These are the activations of a small neural network, seen along a few directions. Each row is one input.
In each table, some parts of the input vary, and every possible input appears once, in random order.
A made-up example of a description, with smaller parts first: one of 8 places around a ring, together with either a single point or one of 11 places around a ring or (one of 3 separate values, together with one of 6 places along a line).
Shared parts are said once, and a part with two or three values counts as separate values.

Other details of the inputs vary at random and push rows far along three fixed directions, the same in every table; ignore that.

Table:
R1: [  6  -6  -2 -10  -8   8  -2  11  16  -5  -7  -7  -5]
R2: [  9  43   2 -22  18 -16  31 -10  27 -28  24  -9   6]
R3: [ -8   0   2  12   2  -6  -4  -9 -16   5   1   9   2]
R4: [ 12 -10  -2   0  -3  11   3  13   0  10  -3  -2  -4]
R5: [  2 -15   0   0  -9  11  -8  10   6   2 -11  -2  -5]
R6: [  6  -5   0  -7  -8   8  -6  10  13  -7 -11  -6  -3]
R7: [-15  -4  -1   7   7  -6  -3 -13 -16   8   8   3   6]
R8: [ 10  -1   2  -2  -6   7  -1  11   7  -2 -11  -1  -5]
R9: [ -6  13   7   6   0 -12 -11 -10 -10  -7  -5   6   6]
R10: [ -7  12   3   4   1 -12  -4  -9  -6  -5   2   4   3]
R11: [  1 -21  -5   1  -4  13   5   8   5   9   1  -2  -7]
R12: [ 11 -11  -3   1  -2  11   5  13   1  10  -3  -1  -6]
R13: [  0  14   0 -12   7  -6  10  -6  15 -14  12  -6   4]
R14: [ 20   4   2 -13  -7  12   3  19  22 -11 -18  -6  -9]
R15: [-12   8   4   2   4 -10 -13 -11 -10  -3  -2   0   9]
R16: [  0 -14  -1   0  -6  11 -11  10  -2   7 -13  -4  -2]
R17: [  0 -20  -2   2 -10  13 -12   9  -1   6 -18   0  -5]
R18: [ 5 11 -6 -8 16 -6 37 -4 11  4 42 -4  1]
R19: [-12  -1   0   5   1  -7  -6 -12  -7  -2   5   2   5]
R20: [  7 -21  -6   6   1  13  25  10   3  17  18   5 -12]
R21: [-10   2   3  12  -3  -9 -11  -8 -15   3  -1   8   2]
R22: [  8  45   3 -23  17 -17  27 -11  26 -29  21  -9   7]
R23: [  6  27   8 -10   0 -10 -19  -1   2 -18 -22  -5   9]
R24: [-12   0   1   4   2  -6  -5 -12  -6  -2   3   1   4]
R25: [ 5 -8 -2 -9 -7  9 -1 11 16 -3 -8 -8 -6]
R26: [ -8  -5  -1  14   3  -5   5 -10 -15   9  11  10  -1]
R27: [-15 -11  -3  11   3  -4  -2 -13 -14   8  10   5   3]
R28: [ -6   7   3   8   2  -9  -1 -10  -9  -1   4   6   2]
R29: [ 10  -2   2  -2  -7   8  -1  11   7  -2 -11   0  -6]
R30: [ 24  18   5 -23 -12   9 -18  25  24 -20 -39 -14  -3]
R31: [ 5 -9 -1 -6 -6 10 -2 10 13 -3 -8 -5 -5]
R32: [-14 -10  -2  11   1  -4  -6 -12 -15   6   6   5   3]
R33: [ -3  20   5   1   4 -14 -12 -10  -9  -9  -7   2  10]
R34: [ -3   1   2   9  -1  -4 -15  -4 -18   6 -10   5   5]
R35: [  6 -30 -12  -1   5  17  43  10  17  19  42  -2 -12]
R36: [-14  -9  -1  10   0  -4  -8 -12 -14   5   3   5   3]
R37: [ -4   3   0   8   6  -7  -1  -9 -15   6   4   6   4]
R38: [-14  -8  -2   8   4  -4   0 -13 -11   5   8   4   3]
R39: [ -4  11   3   5   5 -11  -8  -9 -14   0  -1   4   8]
R40: [-13  -5   4  18  -8  -8 -19  -7 -22   6 -11  11   0]
R41: [  5  -5  -1 -11  -8   9  -5  12  17  -6 -12  -9  -5]
R42: [ 10   5   4  -4  -7   5  -5  11  10  -8 -15  -2  -3]
R43: [  2 -16   0  -1 -11  12 -16  10   2   1 -23  -2  -4]
R44: [  2 -19  -4   0  -6  13   0   9   4   7  -4  -2  -6]
R45: [12 -7 -2 -2 -1 10  4 12  1  8 -4 -1 -4]
R46: [12  0  0 -5 -2  7  0 12  5  1 -9 -3 -2]
R47: [  5 -32 -13   0   6  18  46  10  17  22  45  -2 -13]
R48: [ -3  12   3   4   5 -10  -8  -9 -13   0   0   3   8]
R49: [-12   3   2   3   5  -8  -8 -11 -11   1   2   0   8]
R50: [  3  29  -4 -26  17 -11  34 -10  32 -21  34 -13   4]
R51: [-12   2   1   3   1  -8  -8 -12  -7  -4   1   1   6]
R52: [ 13   7   3  -7  -3   4  -6  11   7  -5 -12  -5   1]
R53: [ -5  13   3   2   1 -11  -1  -8  -3  -6   3   3   2]
R54: [ 8 -9  0  2 -5 10  3 10  2  5 -7  3 -7]
R55: [ -4   3   1   8   5  -6  -5  -8 -17   6   1   6   5]
R56: [ 17  -6  -1  -7  -8  15   6  19  15  -1 -12  -4 -11]
R57: [ 4  7  0  0  2 -2 -4  0 -5  0 -5  0  3]
R58: [-10   1  -3  -1   8  -6  12  -8  -1   5  23  -3   4]
R59: [-11   8   1  -2   0 -10  -8 -10   0  -9  -1  -2   5]
R60: [ 5 -9  0 -6 -7 10 -3 10 12 -3 -9 -5 -4]
R61: [  8 -15   0   8 -10  11 -13  14  -8  11 -19   3  -5]
R62: [  7  32   2 -17   8 -12   5  -3  13 -18   2  -8   7]
R63: [ -3  20   4  -2   2 -14 -12  -8  -6  -9  -8   0   7]
R64: [  8  29   8 -12  -1  -9 -20   1   6 -21 -26  -6   9]
R65: [ -8  -4   0  14   2  -5   1  -9 -16   9   8   9   0]
R66: [ -9  -3   1  14   1  -5  -3  -9 -18   8   6   9   1]
R67: [ 12 -21  -8   3   4  15  28  12   3  21  21   2  -9]
R68: [-13  -7  -2   7   3  -4  -1 -12 -11   4   8   5   3]
R69: [  0 -19  -1   3 -10  12 -15   9  -2   4 -19   1  -4]
R70: [-10 -12  -3  18   8  -4  17 -12 -17  17  26  13  -3]
Description of these inputs: one of 5 separate values, together with either a single point or one of 5 places along a line or (one of 2 separate values, together with one of 4 places along a line).
Q: Changing only the choice among 5 separate values turns R39 into R62. The same change can be made to R28. Which row results?
A: R53
Q: Start at R26 and move only the place on the line of 4, one step at a time. The first step leads to R56. Which rows follow, in order?
A: R65, R66
Q: Change only the choice among 2 separate values in R26. List by row number the other rows that result.
A: R12

Table:
R71: [ 14  16  10  -8  -9   3 -17  14  17 -20 -33  -5  -2]
R72: [ 3 10  1 -7  3 -5 23 -1 21 -6 18 -1 -5]
R73: [  1  -7   1   7  -1   8   2   6 -11  12   3   4  -3]
R74: [ -1  41  16  -2   6 -25 -20 -16  -5 -27 -18   6  16]
R75: [ 15  -7  -7  -7   2  15  19  12  15  -1  -3  -4 -11]
R76: [ -1  12   4 -20   5   6   3   0  20 -19  -1 -14   6]
R77: [-15  22   0  -6  14 -19   6 -28   4 -19  30  -5  19]
R78: [  5  -8  -4   0  -2   9   7   2   3   2  -8   0 -10]
R79: [ -1 -11  -7   2   5   2  12   3  -1  18  15  -4  -2]
R80: [-17 -28  -8  17  -4   1   2 -10 -20  18   8  14  -9]
R81: [ -8   1   7  21  -9 -11 -39  -8 -36   3 -20  14  11]
R82: [-23 -27  -6  19  -1  -9 -13 -10 -30  28  11  11   1]
R83: [  7  -7  -7  -8 -10   6   8  15  17   0   8  -4  -8]
R84: [  8   7  -5 -11  16   4  45   2  16   5  42  -6  -6]
R85: [ 22  -6  -5 -10   4  17  21  13  13   0  -1   0  -7]
R86: [-26 -33   4  30  -5  -1 -13 -14 -24  15   8  15   5]
R87: [-38   6   3  26   9 -34  -5 -37 -31   4  27  21  11]
R88: [ 8 -7 -5 -3  5  7  3 11  4 10  0 -6 -1]
R89: [-11  36   6 -12   7 -26 -26 -21  -4 -18 -18  -8  16]
R90: [  5 -18   0  12 -10  14 -20   6 -15   7 -32   8  -6]
R91: [ 11   0   0 -14 -12  11 -11  12  14 -14 -36  -6 -12]
R92: [ 16 -11   0  -3  -4  12 -12  17  -3  11 -21  -2   2]
R93: [ -3 -19   0  12 -11  11  -6  10 -12  17  -9   2  -9]
R94: [  2 -15   2  11  -7   5   7   8   3   9   2   4 -10]
R95: [  6 -12  -4   8  -7   6  -2   9  -2   9   5   1  -6]
R96: [-16  27   1 -10  11 -19  12 -18   1 -12  21  -2   6]
R97: [ 0 -6 -1 -3 -6  8  3 11  3  5 -2 -3 -9]
R98: [-1  7 -7  2  8 -8 28 -8  6  5 40 -2 -1]
R99: [ 6  6 -6  1 13 -6 31 -6  3  4 42  0  3]
R100: [ 14  19   0 -18  11  -4   5   5  11  -9  -3 -12   7]
R101: [  7   4   3 -21  -3   8 -24   9  19 -16 -32 -19   8]
R102: [ 9 -4  5  6 -3  6  4  9  5  2 -4  5 -3]
R103: [ 12  -6  -5  -7 -11   8   9  15  17   1   4  -7  -9]
R104: [ -7 -29  -1   6 -10  18 -22   0  -7   0 -27   3  -1]
R105: [ -3  44  14 -10   7 -19 -22 -15 -11 -24 -20   0  17]
Q: Changing only one part turns R76 into R77. The same change can be made to R84. Which row results?
A: R95
Q: What do these inputs look like to the network?
A: one of 5 separate values, together with either a single point or one of 6 places along a line
Q: Start at R87 and move only the place on the line of 6, one step at a time. The first step leads to R72. Which rows follow, in order?
A: R94, R71, R102, R74
Q: Change only the choice among 5 separate values in R93. List by row number the other rows that result.
A: R78, R79, R94, R98
Q: Change only the place on the line of 6 in R82. List by row number the other rows that result.
A: R79, R88, R89, R92, R100
Q: Which other rows agree with R90 in the choice among 5 separate values? List them by row number.
A: R75, R78, R80, R85, R91, R104
